A small network was shown many inputs. Here are its activations along a few directions, one row for each input.
Each table varies a few parts of the input and shows all the possible inputs, shuffled.
A made-up example of a description, with smaller parts first: one of 4 places along a line, together with either a single point or one of 9 places around a ring or (one of 3 separate values, together with one of 8 places around a ring).
Shared parts are said once, and a part with two or three values counts as separate values.
In the rows, zero is written as 128.

Other details of the inputs shift rows strongly along two fixed directions, in all tables alike. That doesn't count.

Table:
R1: [120 161 101 167 142 162 121 146  74 178  78  77]
R2: [108 147 115 151 123 128 136 124 111 154 104 119]
R3: [110 154 111 136 152 125 131 129 105 127 130 108]
R4: [194  99 155 112 120 105 111 129 162 101 178 159]
R5: [107 172 116 180 119 126 163 165  69 138  88  87]
R6: [105 167 111 161 156 133 127 140  95 162  84  72]
R7: [176  90 157 114 106 104 138 109 172 111 143 170]
R8: [159 101 162 103 102 104 123 137 154  81 155 166]
R9: [175 104 133 113 128  93 146  97 169 114 170 162]
R10: [ 78  51 168  86 183 170  37  74 148 171  95 155]
R11: [154 109 138  96 109 109 134 123 148  83 168 172]
R12: [208 131 134 146 100  95 165 141 138 122 151 146]
R13: [187 152 110 133 115  82 174 123 153 108 164 130]
R14: [111 164 136 123 140 144 128 137 119 146 140  75]
R15: [165 107 154 120 119 101 122 125 164  93 162 143]
R16: [148 113 149 102  94 102 122 132 155  87 164 175]
R17: [150 126 117 123  99 127 151 123 130 106 143 144]
R18: [105 140 112 140 127 139 146 129  91 135 112 126]
R19: [125 161 112 174 163 133 127 146  78 179  98  79]
R20: [ 85 141 108 145 132 140 160 140 107 133 102 116]
R21: [211 141 127 136  96 101 159 145 142 118 146 142]
R22: [177 110 153 109 107 113 118 149 136  96 160 164]
R23: [189 113 153 112 124 101 117 137 153 103 171 158]
R24: [ 90 164  91 163 149 146 151 125  75 169  86  88]
R25: [ 83 163  90 150 164 139 145 132 112 158  92  78]
R26: [ 77  48 158  77 159 197  33  73 148 168  78 157]
R27: [173 116 138 107 109  92 127 109 183 113 163 163]
R28: [155 120 140 130  93 122 140 138 136 104 129 139]
R29: [ 59  53 136  74 185 188  48  67 170 166  98 148]
R30: [157  98 132 112 132  95 156 105 191 110 162 158]
R31: [105 100 146 109 113 140 103 113 132 130 122 169]
R32: [154  91 132 106 115 109 161 105 187 108 150 171]
R33: [188 140 106 135  94 101 179 119 151 105 155 136]
R34: [132 138 123 149 141 126 123 125 127 145 110  94]
R35: [ 90  97 136 113 163 130 116 111 152 122 137 143]
R36: [182  97 154 111 103 116 114 141 144  94 167 164]
R37: [ 80 158  89 145 148 153 150 134 107 157  78  89]
R38: [156 148 117 134 121  83 180 145 161  84 167 128]
R39: [168 135 133 129 104 127 134 154 114 121 129 142]
R40: [179 101 150 104 102 110 132 114 174 108 139 165]
R41: [ 81 166 100 167 138 121 174 163  88 120 113  91]
R42: [121 152  99 135 132 138 145 120 109 146 106 112]
R43: [144 145 138 140 131 101 136 145 129 107 138 116]
R44: [107 170  80 166 129 136 178 142 113 143  95  78]
R45: [136 147 112 142 136 113 144 127 123 112 151 112]
R46: [112 105 129  94 125 153 108 108 127 125 120 160]
R47: [141 120 152 136 112 100 142 148 124  95 144 142]
R48: [161 145 128 140  80  89 157 150 139  83 168 141]
R49: [ 81  56 171  87 191 179  21  95 122 168 112 160]
R50: [118 100 152 102 118 148  99 124 131 122 107 154]
R51: [156 111 144 114 111  98 118 116 171  96 174 157]
R52: [154 109 153 118 116  85 127 117 167  97 177 168]
R53: [119 145 118 145 125 112 156 141  97 109 142 126]
R54: [123 148  98 145 148 132 135 113 116 148 120  96]
R55: [ 90 168 105 170 151 124 131 131  94 171  98  85]
R56: [102 155 117 136 108 138 127 142 102 135 104 125]
R57: [142 145 111 143 101 122 141 124 136 134 122 123]
R58: [132 167 115 175 122 134 151 170  63 149 101  98]
R59: [127 164 126 124 136 144 135 127 129 164 130  71]
R60: [ 88  52 159  77 152 208  25  98 120 166  91 167]
R61: [ 97 169  87 163 119 140 175 155  98 128  99  87]
R62: [ 59  60 154  79 190 172  43  73 132 152 120 165]
R63: [105 118 141 108 141 128  89 116 141 127 136 145]
R64: [ 83 153 121 159 136 147 119 158  74 134  92  82]
R65: [128 155 129 115 117 156 140 125 129 160 122  87]
R66: [ 57  74 175  50 154 206  37  95 135 159 119 137]
R67: [146 133 140 147 123 117 132 161  94 120 139 130]
R68: [160 144 114 143 116  85 181 142 165  83 172 122]
R69: [127 138 114 134 118 124 143 135 110 104 144 124]
R70: [ 61 156  96 155 147 153 141 153  88 133  96  81]
R71: [ 89 172  98 154 130 145 128 136  91 166  80  93]
R72: [ 70  78 169  52 139 212  50  90 140 167 108 141]
R73: [126 168 107 161 160 142 117 148  83 176  92  78]
R74: [111 102 137 106 106 151  95 112 139 127 121 159]
R75: [109 104 157 126 155 124  98 121 129 127 128 134]
R76: [183 133 125 143 129 116 128 133 136 140 141 117]
R77: [132 129 118 116 106 122 163 137 148 102 132 146]
R78: [155 142 137 143  88  79 163 151 133  85 169 152]
R79: [143 147 113 145 119 109 134 122 142 136 135 113]
R80: [ 89 174  96 156 132 125 169 166  94 115 112  90]
Each input here is: one of 5 places around a ring, together with either a single point or (one of 3 separate values, together with one of 5 places along a line).
The inputs of R79 and R57 match in every part but the place on the ring of 5. If R10 is changed in the same way as R79 into R57, which row does it become? -> R7
The inputs of R13 and R46 match in every part but the place on the ring of 5. If R34 is changed in the same way as R13 into R46, which row does it become? -> R28
Change only the choice among 3 separate values in R47. List by row number the other rows that result. -> R8, R64
Start at R73 and move only the place on the line of 5, one step at a time. The first step leads to R6. Which rows follow, in order? -> R27, R13, R25
Change only the choice among 3 separate values in R22. List by row number the other rows that result. -> R36, R67
Change only the place on the line of 5 in R4. List by row number the other rows that result. -> R15, R45, R51, R68

Table:
R81: [130 182  89 150 109 125 157 149  73 127 125 101]
R82: [137 111 122 100 135 153  91  96 124 149 125 144]
R83: [ 96 139 112 166 150 153 137 144  61 165  87 100]
R84: [116 127 130 112 124 151 126 126 103 136 143 130]
R85: [121 121 133 130 140 117 144 128 124 102 156 144]
R86: [142 141 153 126 135 116 118 141 136 127 143  99]
R87: [129 146 117 151 148 149 135 128  90 168 106 101]
R88: [ 88  80 141  97 162 155  85  72 178 155 100 140]
R89: [112 163  97 184 123  95 193 147 121 124 101  85]
R90: [105 187  85 159 139 114 155 148  76 125 129  83]
R91: [103 109 128  98 124 167 106  88 157 159 102 124]
R92: [109  99 140 117 181 148  94  97 131 159 124 129]
R93: [165 101 139 106 101 124 139  95 188 127 127 156]
R94: [ 66  64 150  74 126 181  77  81 157 133  94 177]
R95: [211 116 133  91  89 105 165 120 194 102 180 163]
R96: [128 123 124 160 137 111 124 147 119 122 121 120]
R97: [ 53  99 131 109 147 155 105  99 146 126 100 138]
R98: [153 145 123 143 127 111 128 136 142 123 153 105]
R99: [139  60 156  60 111 147 107 104 183  96 150 213]
R100: [ 82 155 100 131 172 157 125 128 115 166 103  77]
R101: [154 206  92 181 120 121 191 160  72 153 131  60]
R102: [158 164 105 125  89 114 188 156 131 105 153 122]
R103: [135 138 127 149 117 105 137 151 129  90 149 134]
R104: [123 118 120 143 105 126 156 125 136 132  95 130]
R105: [101 141 111 174 133 153 112 157  70 159  75  98]
R106: [115 214 104 193  95  83 152 147  79 164 108 106]
R107: [ 88 146 112 128 121 125 152 120 143 119 127 102]
R108: [ 97 111 128 104 143 144 111  86 173 145 121 117]
R109: [ 87 150 144 141 126 159 107 162  72 135  87 105]
R110: [125  69 184  80 144 171  46 105 146 155 104 157]
R111: [ 99 147 118 154 119 155 112 155  81 131  99 117]
R112: [ 78  94 134 134 180 150 100 115 102 155 107 126]
R113: [135 108 117 134 130 132 118 123 102 135 106 152]
R114: [ 98 109 166  95 138 139  84 131 132 119 139 127]
R115: [ 82 100 129 100 155 150 111 119 144 116 122 152]
R116: [168 138 124 112  61 100 186 124 173  88 163 144]
R117: [168 153 150 129 102 122 132 152 122 130 135 104]
R118: [102 126 131 116 148 134 124 121 117 126 155 122]
R119: [169 108 176  86  83 118 115 140 153  93 166 160]
R120: [140 157 118 153 109 121 175 153  91 109 141 127]
R121: [ 96 125 125 144 170 153  79 122 115 163  97 102]
R122: [118 117 135 111 109 155  92 132 118 128 131 137]
R123: [118 155 101 143 146 156 141 139 106 169  86  95]
R124: [128 128 131 124 120 118 116 136 138 105 159 128]
R125: [ 80 111 110 141 177 142  95 116  90 151  89 124]
R126: [166  49 193  81 108 127  83 121 167 107 138 195]
R127: [188 138 131 130 123  87 169 123 158 107 193 127]
R128: [169 141 148 159 113  75 164 170 130  95 144 116]
R129: [123 112 135 113 131 168  74 117 125 157 115 124]
R130: [ 77  79 135  91 166 155  65  91 126 122 120 172]
R131: [219 132 119 130  98  89 160 120 149 107 158 160]
R132: [112 186 129 174 125 106 161 184  83 105 120  80]
R133: [ 65 155 100 126 158 154 132 140 106 143 112  89]
R134: [149  81 137 106 135 106 140 122 179 103 148 172]
R135: [204 148 114 140  72  77 188 146 130  65 173 169]
R136: [117 161 131 156 116  69 124 117 137 140 143 144]
R137: [136 171 105 177 128 141 129 155  86 160  92  82]
R138: [117 106 122 116 172 138  87  94 130 149 115 139]
R139: [206 123 122 134  83  82 199 154 162  89 156 161]
R140: [204 124 128 119 118  78 178 127 197  95 176 152]
R141: [159 127 160 130 136 106 120 138 148 122 138 118]
R142: [177 106 130  99 131 101 121  96 171 107 177 159]
What do these inputs look like to the network? -> one of 2 separate values, together with either a single point or (one of 5 places around a ring, together with one of 6 places along a line)
The inputs of R97 and R94 match in every part but the choice among 2 separate values. If R142 is changed in the same way as R97 into R94, which row does it become? -> R82
The inputs of R101 and R127 match in every part but the choice among 2 separate values. If R129 is changed in the same way as R101 into R127, which row does it become? -> R98
Change only the place on the line of 6 in R102. List by row number the other rows that result. -> R81, R84, R116, R119, R122
Change only the place on the ring of 5 in R134. List by row number the other rows that result. -> R100, R115, R133, R140
Start at R138 and move only the place on the ring of 5, one step at a time. The first step leads to R142. Which rows follow, in order? -> R90, R130, R125

Table:
R143: [ 99  77 162  82 136 139  94  96 173 115 139 163]
R144: [154 146 122 128 103  95 175 137 141  89 174 137]
R145: [ 46 144 126 138 175 187  65 123  78 201  59  72]
R146: [173 145 132 126  96 103 167 143 161  99 158 118]
R147: [186 148 128 144  83 105 156 145 127 118 140 136]
R148: [ 43 183  88 181 179 156 115 152  40 167  76  61]
R149: [139  98 140  96 103 153 114 120 143 120 126 158]
R150: [165 211  96 208 104  54 219 186 105  93 144  74]
R151: [ 99  46 165  61 122 161  73  87 166 116 129 204]
R152: [113 102 133 124 127 129 108 127 122 117 117 161]
R153: [176 160 116 173 104  99 176 166  96 118 127 116]
R154: [ 45 161  97 137 174 195  95 133  62 181  74  59]
R155: [142  57 175  84 144 135  73 101 173 128 142 176]
R156: [177 134 131 138 128  98 148 139 129 112 162 133]
R157: [180 144 132 127 111 105 138 128 141 121 163 132]
R158: [110  92 103 103 158 135 132  64 190 152 118 147]
What do these inputs look like to the network? -> either a single point or (one of 3 separate values, together with one of 5 places around a ring)
Start at R155 and move only the place on the ring of 5, one step at a time. The first step leads to R145. Which rows follow, in order? -> R146, R143, R150

Table:
R159: [117 123 116 123 139 125 137 115 130 127 131 141]
R160: [111  90 153 101 137 140 107 110 160 127 125 146]
R161: [187 177 104 179 120  89 177 148 114 137 135  92]
R162: [119 205 107 187 127 126 157 193  50 138 103  56]
R163: [153 149 114 126 104 103 173 128 144 108 156 137]
R164: [161  94 147 103  98 117 130 124 169  97 143 173]
R165: [194 166 114 159 112  99 175 147 132 133 138  97]
R166: [136 125 114 127 136 104 148 112 158 111 153 133]
R167: [ 36  94 150 110 188 198  20 119  71 178  73 124]
R168: [162 178 129 158  99  98 156 173  97 109 146 104]
R169: [ 26  57 138  66 198 209  31  66 149 174  85 140]
R170: [199 106 147 105 107 107 124 104 179 126 164 158]
R171: [141 123 144 121 109 106 143 123 160 111 147 139]
R172: [108  88 150 110 144 129 103 106 153 127 127 153]
R173: [166 102 146 105  87 107 132 120 170  94 154 176]
R174: [153  81 144  79 118 123 129  99 184 103 161 183]
R175: [125 137 123 147 127 130 132 144  92 125 123 125]
R176: [111 207  93 188 114 130 171 176  48 141 104  62]
R177: [105 158 111 156 130 151 138 157  71 140 101  91]
R178: [146  88 140  82 122 115 121  87 200 102 171 169]
R179: [ 30 141 105 156 170 182  84 134  57 180  46  90]
The inputs of R173 and R179 match in every part but one. If R178 is changed in the same way as R173 into R179, which row does it become? -> R166
What do these inputs look like to the network? -> one of 3 separate values, together with either a single point or one of 6 places along a line
